Each row has a name. After each piece below comes the name of the row it's from, unless a question asks for something else. Each question is about the rows just above it. Places in a row count from 0.

Fotaf: [  56   30  -24  100   39   12  -52   25  -37   49  -58   -5   18  -52
  -54  -57    5   49   28 -107  -44   13   89  -55   38    3  -56   37
    4  -31   21   56   79  -27  -38   19   44   -7   15   45  -13  -15
   18   13  -19  -76   39   36   23  -19]
Rofos: [-24 101  39  12 -52  25 -37  49 -58  -5  18  62   5  28 -56  24 117  44
  23  82 -77 -10  22  64  12 -57  63 -36  36 111 -49  22  80   7  45 -23
 -17 -89 -23 -79   2   6   5 -19  31  11 -27  60  -1  63]
Kuzoz: [  63   27  -20   84   31  -58   25   49   12   18   -5  -37  -52  -63
  -57  -77  -12   36   16 -102  -11    0  101  -60   42   -6  -57   41
   24  -21   12   46   70  -39  -33   44   37   -2   21   50  -22  -38
   -1    3    1  -63   21   30   13  -11]
Where does [  5  28 -56  24 117  44  23  82] start? Give its row and place.
Rofos, 12
Where does [-56  37   4 -31  21  56  79] start? Give its row and place.
Fotaf, 26
[-24 100  39  12 -52  25 -37  49 -58  -5  18] begins in row and place
Fotaf, 2
[  56   30  -24  100   39   12  -52   25  -37   49  -58   -5   18  -52
  -54  -57    5   49   28 -107  -44   13   89  -55   38    3  -56   37
    4  -31   21   56   79  -27  -38   19   44   -7   15   45  -13  -15
   18   13  -19  -76   39   36   23  -19] is in which row?
Fotaf
[ 18 -52 -54] begins in row and place
Fotaf, 12
Where does [-58  25  49  12  18  -5 -37] start? Give its row and place.
Kuzoz, 5

dol: [-41 100  22  39]
siz: [ 16  86  10 -38]
rolof: [-41 100  22 -18]
Which row holds [-41 100  22 -18]?
rolof
Where does [ 22 -18] start? Give its row and place.
rolof, 2

Ramit: [ 108   27  -18   77  -28  -54   16   15   46   35  -14   64   89 -107
 -114   54  -78   98]
kal: [ 16 111  81  78 -45 -42 -47 108 -60  29   4 -35  77 -42 107 -78 106  55]
Gode: [ 69  65   9 -97  37 -17 114 111  95  49 -79  -4  75  15 -51 -22 114  67]
sepin: [-64  -1 116 -30 -71  30  43  95 -86  -3  86  43 101  96  22  -3 -33 -63]
dato: [-107  100   22  -64   -8  -75    4  -60  -35   29  108   77  -47  -42
   -6  -81 -111   74]
Kis: [-36 -93  -3 101 -39  73 -66  46  15 -14  35 -85 101 -87  93 104  98  77]
dokal: [ -40   72   22  117  115  -71  -63 -101  -51  -80  109    4   91  -93
   59   72   60   37]
doro: [ 25  68  14  -5 -75 103  -4  68  50 -19  30  66 -51  -6  42 -31 -75 -31]
mon: [  37   90  -63  -16   63   11  -45 -104 -115  -54 -114   57   58 -103
    4 -105   71  -28]
Row and place where [-42 -47] starts:
kal, 5
Row and place where [ 14  -5 -75 103] starts:
doro, 2
Where does [-42 107 -78 106  55] start? Give its row and place.
kal, 13
Where does [-47 108 -60  29   4 -35  77 -42] start? Give its row and place.
kal, 6
Where does [ 73 -66  46  15 -14  35 -85 101 -87  93 104] start? Give its row and place.
Kis, 5
Row and place where [ 15  46  35 -14] starts:
Ramit, 7

fek: [  48 -106    7   33   -6   -9]
ruka: [ -3 -50  35 -19 -27 -34]
zazu: [-12  -8   8 -25  40 -65]
zirud: [ 13 -41 -19 -27 -31 -45]
zoruf: [-74  58  -4  13 -40 -65]
Where does [  48 -106    7] start? Give its row and place.
fek, 0
[-50  35 -19 -27 -34] begins in row and place
ruka, 1
Row and place where [ 13 -40] starts:
zoruf, 3
Where does [-19 -27 -31] start? Give its row and place.
zirud, 2

laza: [-106   11   93  -99   57   -4  -44  -20  -63   89   15   55   24 -107
    2  -74]
Bagis: [ -24  101  -75  -51   18  -56   83  -80  -61  -48  -79  -30  -79   54
 -103   80]
Zul: [ -51  -79  -30   93  -22  -82  -53  108   86 -103  -60   58  -50   61
   38   19]
nazu: [ 45  45 -93 -65  25 -29 -23 -69  35 -63  97  71 -94 -82  46 -69]
dupu: [-106   11   93  -99   57   -4  -44  -20  -63   89  -61   55   24 -107
    2  -74]
dip: [ 86 105 -56  10  26  32 -19 -68  51  44 -62 -65  87  15  86  64]
Difo: [  25   83  -69   93  -22  -82  -63   24   55  -44   15  -20   89 -107
   79   19]
Row and place where [-69  35 -63  97  71 -94 -82  46 -69] starts:
nazu, 7
Where does [-51 -79 -30] start? Give its row and place.
Zul, 0
[-63  24] begins in row and place
Difo, 6
Row and place where [-48 -79 -30] starts:
Bagis, 9
Row and place where [-56  83 -80 -61] starts:
Bagis, 5
Row and place where [ -44  -20  -63   89   15   55   24 -107] starts:
laza, 6
Where does [ 25  83 -69  93 -22 -82] start? Give its row and place.
Difo, 0

piti: [-28  -9  10 -89  36  29  28  23  39  -2  14   1  46]
dezu: [-27 -11  14  55  48  72  71 -54 -21   2  23  61  54]
Namip: [-60  37 -20  28 -53  72 -44  77  19  25 -37  76 -36]
rogo: [-35  34  53  26 -33  52 -16  -8  10 -28 -95  13  -5]
par: [ 13  83  16 -18  74  41  70  -3   0   7  -5 -57 -86]
vesog: [-42  28  30 -44  87 -10 -52 -49 -26   5  40  57 -50]
libu: [ 31   9  12 -88 -63  49 -28 -16 -95  10  -8  13 -15]
Row and place where [14  1 46] starts:
piti, 10
[-28 -16 -95  10  -8  13] begins in row and place
libu, 6

vegum: [-32 -25 -24  43  16  29 -19 -65 -16  30  27 -41 -32   7 -15 -30   2  13
  20 -35 -25]
Megid: [-10  -4   7  34  13   5  -2 -44   0  14  36 -66 -35   3  -1 -22   8 -10
  23 -13 -29]
Lov: [-66 -48   0  21  23  33 -16 -59  -1   6  31 -52 -15 -15  12 -22  12  13
  61 -28  19]
sike: [-48 -29  20  14  11  45 -25 -47 -20  12  42 -37 -55 -22  15 -22   8  18
  33 -40  12]
vofu: [-22 -20 -29  12  14 -47  45  20 -25  11  37 -46 -18  21  18 -31 -31  -6
  23 -35  -5]
ragot: [ 25 -41  10  26  58  46 -54 -63 -12  44  26 -13 -20  -9  -5 -29  10  22
  41 -74 -40]
kos: [-49 -14 -16  24  27  35   5 -32   7  37  38 -22 -49 -12  -4 -20  20  12
  55 -12 -12]
fuz: [-59  -5   3  54  13   6   0 -68 -19  -6  24 -23 -15  20 -26 -42   1  -1
  23  -3 -20]
Zubat: [-29 -49 -11  28  46  53 -17 -58  -6  -1  32 -63 -13 -30  20 -21 -16   8
  33   7  -2]
bivi: [-34 -11  -5  45  39  44   5 -58 -14   1  19 -32 -24   7 -12 -50  33  18
  31 -27 -10]
vuz: [-43 -28 -20  36  21  67   2 -65 -14  28  29 -47 -51 -15  12 -38  10  -7
  18 -16   3]
sir: [-101  -40  -35   25   28   27   17  -40   -2  -15   43  -25  -70   22
  -20  -68  -34   -9   17  -12  -27]
[ 27 -41] begins in row and place
vegum, 10
[-29  20  14  11  45 -25 -47 -20  12] begins in row and place
sike, 1
[-17 -58  -6  -1  32] begins in row and place
Zubat, 6
Where does [-20 -29  12] start? Give its row and place.
vofu, 1
[ -9  -5 -29  10  22  41] begins in row and place
ragot, 13
Row and place where [ 25  28  27  17 -40  -2 -15] starts:
sir, 3
Where does [-16 -59  -1   6  31 -52] start? Give its row and place.
Lov, 6

palad: [ 60 -61  63   3  28 -60 -62 -55 -35 -41]
radab: [ 19  58 -61  63   3  12 -36 -41  42 -70]
Letul: [ 32  12  53 -69 -27  -6  80 -60 -38  63]
ronu: [-19  67 -55 -38  62 -12 -60  80 -38  63]
Where does [-60 -38] start? Give its row and place.
Letul, 7
Where does [-60  80 -38  63] start? Give its row and place.
ronu, 6
[ 58 -61  63   3] begins in row and place
radab, 1
[-60 -62 -55 -35 -41] begins in row and place
palad, 5
Where does [ 12  53 -69 -27  -6  80 -60 -38] start? Give its row and place.
Letul, 1
Row and place where [ 28 -60] starts:
palad, 4

Ziri: [58 -9 -5 -5]
geb: [ 26   3 -41  12]
fafib: [-5 58 -8 -5]
Where does [58 -9 -5] start? Give its row and place.
Ziri, 0
[58 -8 -5] begins in row and place
fafib, 1
Where does [-9 -5] start? Give its row and place.
Ziri, 1

zuses: [ 20 -20 -92   3 -11  37  57 -73]
nanu: [ 37  56 -73 -95 -40  52  18 -35]
sed: [-16  10  68 -60 -32  50 -25  -7]
Vavep: [ 50  68 -60 -25 -16  10 -32 121]
[ 37  57 -73] begins in row and place
zuses, 5
[ 50  68 -60 -25 -16  10 -32] begins in row and place
Vavep, 0
Row and place where [ 56 -73] starts:
nanu, 1
Row and place where [ 20 -20] starts:
zuses, 0
Row and place where [-40  52  18] starts:
nanu, 4

gara: [  1  29 -58 -30]
rad: [ 1 -6 38 22]
sel: [-5 40 96 56]
dizo: [-5 62  7 19]
Logu: [11 12  2 52]
Fiz: [-62 -10  44  21]
fevon: [ -2 -49 -37  17]
rasi: [-83  -5  63  26]
mubu: [ 9 -6  4 69]
Row and place where [-5 63] starts:
rasi, 1
[-49 -37  17] begins in row and place
fevon, 1
Row and place where [63 26] starts:
rasi, 2
Row and place where [38 22] starts:
rad, 2

nakuf: [ -40   -5  -38  -22  -21   25    1   -3 -100    2   -1   10   15   -9]
luso: [-40  -5 -38 -22 -21 -38   1  -3 -52 -24 -18 -17  15  -9]
bazi: [ 12  -2 -10  -4 -12 -26  55  15  -2  -6 -20 -42 -30 -14]
mena: [  12   -2  -26  -44    5   25    9  -10 -100    2   10   -1   83   31]
Row and place where [-100    2   10   -1] starts:
mena, 8
find: [ 12  -2 -10  -4 -12 -26  55  15  -2  -6 -20 -42 -30 -14]
bazi

zupe: [ 11 -23 -12 -16  31  35  -1  12   3 -15   9  24  17  54  16  17 -73  15
  69 -30  47  -8  45   7 -15  12  70  25 -37 -18 -16   0  22 -30  68  23
  73 -31  46  50  32 -42   3 -23 -25  41 -60  23  -5 -43 -63  22 -48]
Zar: [-27 -18  51 -29  31  35  12 -15   3  -1   9 -13 -16  -3   7  20   5   9
 -11  36 -23 -47 -21  46   8   5 -13  -8 -14 -12 -25  -4 -41  51  -6   4
  35 -25  30  28   5  32  22 -25 -23   0  18  14  16  -3  21  17  10]
ras: [ -30   32   12   15   48  -87  -51    8   49    1   21   -2  -47 -100
   40   26  -30    2  -15   13   74   68  -13   26  -13   89  -40  -10
   29    7    4    1    5   81  -19   65   21  -27   11  -38  -40  -45
   11   -2   -4  -18    6   24  -25   41  -31  -18  -71]
Bupa: [ -27 -103    6   79   24    9  -22  -21  -68   55   10  -23  -12    9
   74   61    3    9  -25  -41   87  -12   27  -56  -10  -40   21   23
   -2   -2  -56  -42  -29    7  -30  -23   28  -11  -22   -6  -58   29
   31   -8   10   54    1  -64    3   14  -45  -61   34]
Where does [ 31  35  12 -15   3  -1   9] start? Give its row and place.
Zar, 4
[ 10 -23 -12] begins in row and place
Bupa, 10
Where does [ 87 -12  27 -56 -10 -40] start? Give its row and place.
Bupa, 20

Kime: [ 44  11   1   9 -27 -24  -1  -9]
tol: [ 21  12  23  41 -29  -4 -33   2]
dup: [ 57  38 -15 112   9  -5 -12 -27]
siv: [-37  17  -5 -20 -22 -21  22 -20]
ruviv: [-14  28  29 -11  68   5  -6  24]
Sot: [ -2   0  13  -8 -16  27 -65 -13]
tegob: [ 19  28 -20 -20  22 -21 -22  -5]
fov: [ 44  11   9   1 -27 -24  -1  -9]
Nati: [  2 -21  -6 -50  54 -38   3  25]
naf: [-33 -29 -13 -21   5  38  23  28]
Where does [-20 -22 -21  22] start? Give its row and place.
siv, 3
[9 1] begins in row and place
fov, 2
Row and place where [-20 -20  22 -21 -22  -5] starts:
tegob, 2
[ 21  12  23  41 -29] begins in row and place
tol, 0
[-21 -22  -5] begins in row and place
tegob, 5

nem: [ 40  54 -54 -15 -24   7  17 -28 -12  54 -80 -11 -51 -58 -42 -15  21 -53
  24  20 -41  28 -62  12  14  -3  10  19  28 -11  36   9 -14]
Foded: [ -2  12 -15 -54 -28 -26  22 -60  -5 -25  30 -11  59  62  55  23  -6 -44
  18  -9  16  25  34   9 -20  29 -97  24 -38 -25 -18   6  26]
pina: [ 15 -35 -64  15  70  40 -16   1  84   1  22   5  98  41 -68 -14  26   0
  -5   3  20  34  25  -8  -1  24 -14   7  12  -4 -18  -9  38]
Where does [25 34] start? Give its row and place.
Foded, 21
Row and place where [-54 -15] starts:
nem, 2

sib: [-91  -3   1  21]
Fibo: [ 48 -35   9  -2]
nidu: [18 37 33 15]
pevot: [-22 -48 -29 -31]
Mef: [ 10  -3 -39 -11]
samu: [ 43  -9  34 -19]
nagav: [ 25 -14  36 -21]
Kar: [  4  32 -28   7]
Givid: [ -3 -39  10  37]
fabav: [ 18  37  33 -32]
Row and place where [-39  10  37] starts:
Givid, 1
Row and place where [ 10  -3 -39] starts:
Mef, 0
Where does [-9 34] start? Give its row and place.
samu, 1
find: [ 18  37  33 -32]
fabav
Where does [-48 -29 -31] start? Give its row and place.
pevot, 1

nuref: [  1 -81  48  57]
dig: [-81   1  86  -8]
rilog: [-62 103  96  41]
Row and place where [-62 103  96] starts:
rilog, 0
Row and place where [  1 -81] starts:
nuref, 0

Mube: [ 17  19  93 -48]
Mibi: [ 19   9 -20 -24]
nezov: [  9  19 -20 -77]
Where does [ 93 -48] start? Give its row and place.
Mube, 2
Where does [ 19 -20] start? Give its row and place.
nezov, 1
Where does [  9 -20] start? Give its row and place.
Mibi, 1
Row and place where [ 9 19] starts:
nezov, 0

Lidam: [ 19 -22 -57   6   8 -34 -21  58   5]
Dag: [  5 -24 -83  -9  43 -31 -14  57   1]
ludad: [ 3 -3 -9  1  1 -7 -4 11  1]
tez: [ 17 -19 -51   6   6 -30 -19  52   4]
nud: [-24 -83 -10  43   1  -7  -4  11   1]
Rila: [ 18 -27 -50  10  -8 -27  -2  56   7]
nim: [ 20 -23 -58   6   8 -35 -22  61   5]
Pazu: [  2 -24 -88 -12  50 -31 -12  57   1]
zov: [-27 -50  10  -8 -27   0  56  56  10]
bibir: [  8  -9 -25   2   4 -15  -9  25   3]
Teg: [ 24 -25 -56   7   2 -32 -15  59   7]
Where does [-27 -50  10  -8 -27  -2  56] start? Give its row and place.
Rila, 1
[-24 -83  -9  43] begins in row and place
Dag, 1
[-83 -10  43] begins in row and place
nud, 1

